These are the activations of a small neural network, seen along a few directions. Each row is one input.
Each table varies a few parts of the input and shows all the possible inputs, shuffled.
A made-up example of a description, with smaller parts first: values(3) and (point or line(11) or (ring(5) and line(6))).
Shared parts are said once, and a part with two or three values counts as separate values.

Other details of the inputs shift rows strongly along two fixed directions, in all tables alike. That doesn't count.

Table:
row 1: [  6  10  -9  11  13   0  -7   3  18 -10  17]
row 2: [-24  29 -24   0 -53  41 -15  -3  24  29  35]
row 3: [ 46  -3  31  65   9 -48  17  37   2 -39  -2]
row 4: [-30  39 -42 -21 -41  50 -29 -11  30   9  45]
row 5: [ -1  28 -13  27 -30   8  -6  13  24   8  32]
row 6: [-12  18 -22  -6 -31  31 -16  -8  16  31  21]
row 7: [-13  30 -44 -24 -62  55 -23  -9  29  13  38]
row 8: [-33  28 -15 -11 -22  40  -1 -16   9  -7  26]
row 9: [-11 -46 -15 -77  44  32 -28 -51 -40  49 -30]
row 10: [ 10 -42 -26 -92  44  41 -19 -48 -34  28 -20]
row 11: [   7    5   23   85   -1 -104   45   79    6  -43  -30]
row 12: [ 36   4  64  88  23 -66  22  43   1 -37 -21]
row 13: [-12 -29  -6 -90  42  40 -27 -48 -43  41 -30]
row 14: [-25  21 -31 -49 -35  -7   2  -6  37  -4  28]
row 15: [ 50  -8  40  76   7 -54  20  38   2 -33 -14]
row 16: [ 27 -60  27 -53  66  -2   3 -28 -69   8 -52]
row 17: [-37  41 -27 -30 -63  -6   8  -6  25 -13  33]
row 18: [ -24  -31   -9 -112   39   -9   17  -55  -49    5  -29]
row 19: [-14  31   8  24 -25  15  10   9  19 -13  19]
row 20: [ 20 -44  27 -29  73 -22 -15 -23 -37  15 -54]
row 21: [ 42 -14  54  76  11 -48  37  38  -1 -39 -18]
row 22: [ 15 -44  23 -34  72 -11   8 -23 -65  11 -32]
row 23: [ -1  33  -9  23 -25   7 -13  13  31  -3  25]
row 24: [ -7  27 -32  -3 -61  43 -18  -5  31  15  25]
row 25: [-14  31 -31   5 -45  38 -12  -6  42  32  32]
row 26: [ 32   8  50  77  26 -59  21  37  -3 -41 -10]
row 27: [-11  25 -25 -15 -16  33 -17  -8  32  14  22]
row 28: [ 32   2  29  78  25 -55  19  34  -3 -33   9]
row 29: [ -6  12  -1  17  -1   4   6  -1 -11  -8  19]
row 30: [-41  27 -35  -9 -66  56 -28 -11  32  35  35]
row 31: [ 36   3  36  82  18 -58  21  41   2 -25   4]
row 32: [  2 -47  -8 -29  62 -65  21  19 -28   3 -61]
row 33: [ 33 -65   7 -42  69  -8  -7 -37 -40  16 -57]
row 34: [-47  42 -15 -13 -67  57 -28 -10  33  20  25]
row 35: [  6 -68  40 -37  79  -9  10 -26 -61  17 -52]
row 36: [ 31  -9  60  87  22 -57  39  40  -3 -25 -12]
row 37: [-33  45 -24   2 -43  39 -12  -6  20  -8  40]
row 38: [ 21 -74  28 -56  71  -3  -5 -35 -73  10 -62]
row 39: [ 11 -46  27 -34  72  -6  21 -25 -60  10 -33]
row 40: [  6   4  -1  -4 -16  17   2  -1  -9  -9   8]
row 41: [-7  9 26 12 -3  7  9  4  5 -1 -5]
row 42: [ 16   7  24  29   0 -89  29  32  13 -46   3]
row 43: [-16  28 -17 -15 -43 -31   5  13  35 -18  30]
row 44: [-17  25  -4  31 -22  14  18   3  11 -12  30]
row 45: [-19  27 -19  -7 -59  52   4  -3  21  -3  33]
row 46: [-15   3  28  10  -4   7   1   2   8  -1 -11]
row 47: [  12    0   11   79    0 -103   35   79   18  -35  -26]
row 48: [ 23 -58  16 -22  78 -21  -4 -27 -33  25 -47]
row 49: [ -1   1  -1   2  -8  18  12  -5  -6 -23  10]
row 50: [ 26 -46  25 -24  82 -24  -8 -24 -25  14 -57]
row 51: [  7   5 -13  -1 -11  13  -8   1  -2 -17  18]
row 52: [  -6  -59  -19 -106   39   48  -29  -63  -58   41  -42]
row 53: [  4   4  27  84   1 -99  57  76  10 -44 -31]
row 54: [-20  35 -35   6 -41  34 -16   0  26  10  48]
row 55: [  7   7 -12  20   7  -1   0   6  15  -1  24]
row 56: [ -6  34  -5  20 -26  10 -10  13  24  -5  24]
row 57: [   9    2   16   83   -2 -104   39   82   14  -39  -26]
row 58: [ 45   5  49  86  24 -68  12  41  15 -28 -18]
row 59: [-19  34 -29  -1 -56  45  -9  -3  16 -12  39]
row 60: [-10  24 -19 -12 -22  34 -18 -12  36  24  12]
row 61: [ 14  17 -17  21 -38  17  -4   5  37   3  15]
row 62: [  6 -44 -31 -93  51  41 -22 -49 -39  18 -15]
row 63: [ -9  18 -29  -9 -20  33 -10  -8  25  25  29]
row 64: [-26  41 -29   0 -40  36 -20  -2  27  -3  43]
row 65: [-17  29 -47 -23 -52  54 -26  -9  24   2  43]
row 66: [-13  23 -33   5 -65  40 -23  -7  37  14  19]
row 67: [-17 -36  -3 -87  44  35 -33 -50 -40  40 -38]
row 68: [ 16 -76  32 -56  72   3   7 -35 -65   9 -61]
row 69: [-30  32 -16   1 -57  45  -8  -2  18  24  35]
row 70: [-11  -5  15  17 -10   5  -3   3  -3  10   0]
Description of these inputs: line(5) and (values(2) or (values(3) and line(4))).
Q: Which other rows does row 11 become when the values(2) part takes its other values? List them by row number.
A: row 17
Q: Which other rows does row 32 become when the values(2) part takes its other values? List them by row number.
A: row 14

Table:
row 71: [ 10 -11  30  -1  37 -77   6  11 -10 -20 -41]
row 72: [-51  37 -26 -13 -36  12  13  18   4 -19  27]
row 73: [-11 -73 -11  -5  43 -53 -14  26 -28  62 -71]
row 74: [ 43 -34  24   5  68  -8 -21 -20  -8  -5 -21]
row 75: [-16  37 -20  -9 -96  93 -32 -17  33  15  43]
row 76: [ 17 -20  61   4  59  -3  -7 -14  -9  16 -22]
row 77: [-45  11 -52 -68 -13  31   5  -3 -14  -1  21]
row 78: [ 32   4  46  94 -25 -96  47  70  21 -70 -21]
row 79: [ 17  -5  -2  10  40 -63  40  42 -17 -31  13]
row 80: [ 17   5  57 101 -26 -94  63  58  26 -57 -21]
row 81: [-94  58 -42 -26 -78  54  13  -6  28   9  45]
row 82: [-31  16 -49 -75 -17   6 -25 -24  15  19   0]
row 83: [  5  69 -28  55 -55 -62   3  46  75 -17  46]
row 84: [ 34 -49  -3 -35  41 -57  25   8 -35 -20 -37]
row 85: [ 11 -15 -39 -56 -18  79 -27 -53  -5  27  17]
row 86: [ 16 -39  29 -51  69  27 -35 -41 -31  20 -29]
row 87: [ 15 -31  32 -16  69  16  -7 -30 -75  -1 -15]
row 88: [ 21 -29 -16 -51  62  33 -37 -56  -3  29  -1]
row 89: [ 32  31   5  87 -79  18  -1  26  50 -32  32]
row 90: [ 12  44  39  85 -83  21  13  29  46 -10  39]
row 91: [  5 -39 -23 -22  46  57 -31 -13 -19  89 -70]
row 92: [-75  58 -31 -33 -75  26  -7 -18  59  29  29]
row 93: [ 39  24  14 103   1 -23  18  27  16 -37  51]
row 94: [  4 -23  44 -12  64  17   5 -33 -71  12 -16]
row 95: [ 25 -50   7 -32  31 -50  23   9 -37 -29 -51]
row 96: [-31  24 -48 -39 -33  98 -30 -42 -11  21  51]
Q: What do these inputs look like to the network?
A: values(2) and (point or (values(3) and line(4)))
Q: The inputs of row 86 and row 71 match in every part but the values(2) part. If row 74 is changed in the same way as row 86 into row 71, which row does it become?
A: row 82
Q: Which other rows does row 92 become when the values(2) part takes its other values? List them by row number.
A: row 76
Q: A walk changes only the line(4) part. It starts at row 80 and steps to row 78. List the rest of the walk in order.
A: row 95, row 84

Table:
row 97: [  3  -6  40  20  26 -35  24  10  -6 -18 -17]
row 98: [  12  -19  -15  -37   36 -102   21   20    8  -23  -31]
row 99: [ 13  40  -8  87 -24 -10 -13  42  51  -9  25]
row 100: [-21  16  17 -19  -2   3   7  -6  -7 -15   3]
row 101: [  0 -41 -21 -86  13  58 -25 -45 -37  43 -25]
row 102: [-17   7   9   9 -19   1  -5   5  12  26  -9]
row 103: [ -1  45  -7  50 -79  21   8  18  47 -28  46]
row 104: [-15 -12  -5  28   7 -61  49  52 -34 -30 -16]
row 105: [-53  13 -35 -48 -39  54 -34 -25  18  53  -3]
row 106: [  4 -53 -13 -72  34  38 -29 -36 -34  38 -40]
row 107: [ 32  15  32  57 -16 -32  19  24   2 -56  10]
row 108: [ 41 -26  20  28  60 -25  -3   6 -24   2 -20]
row 109: [-27  36 -48 -23 -46  75 -25 -26  32  33  53]
row 110: [ 29  -2  34  37  42 -37   8   6 -18 -36  13]
row 111: [ 18  -7  12   8  36  -6   4  -9 -16 -11  14]
row 112: [ -5 -41  19 -50  55   0   4 -31 -40  25 -44]
row 113: [-12  34 -31  11 -84  58 -10  -4  46   6  41]
Q: What do these inputs look like to the network?
A: values(2) or (values(3) and line(5))
Q: Which other rows does row 102 become when the values(3) part takes its other values? List them by row number.
A: row 101, row 108
Q: Which other rows belong to the same alternative as row 98? List them by row number.
A: row 104
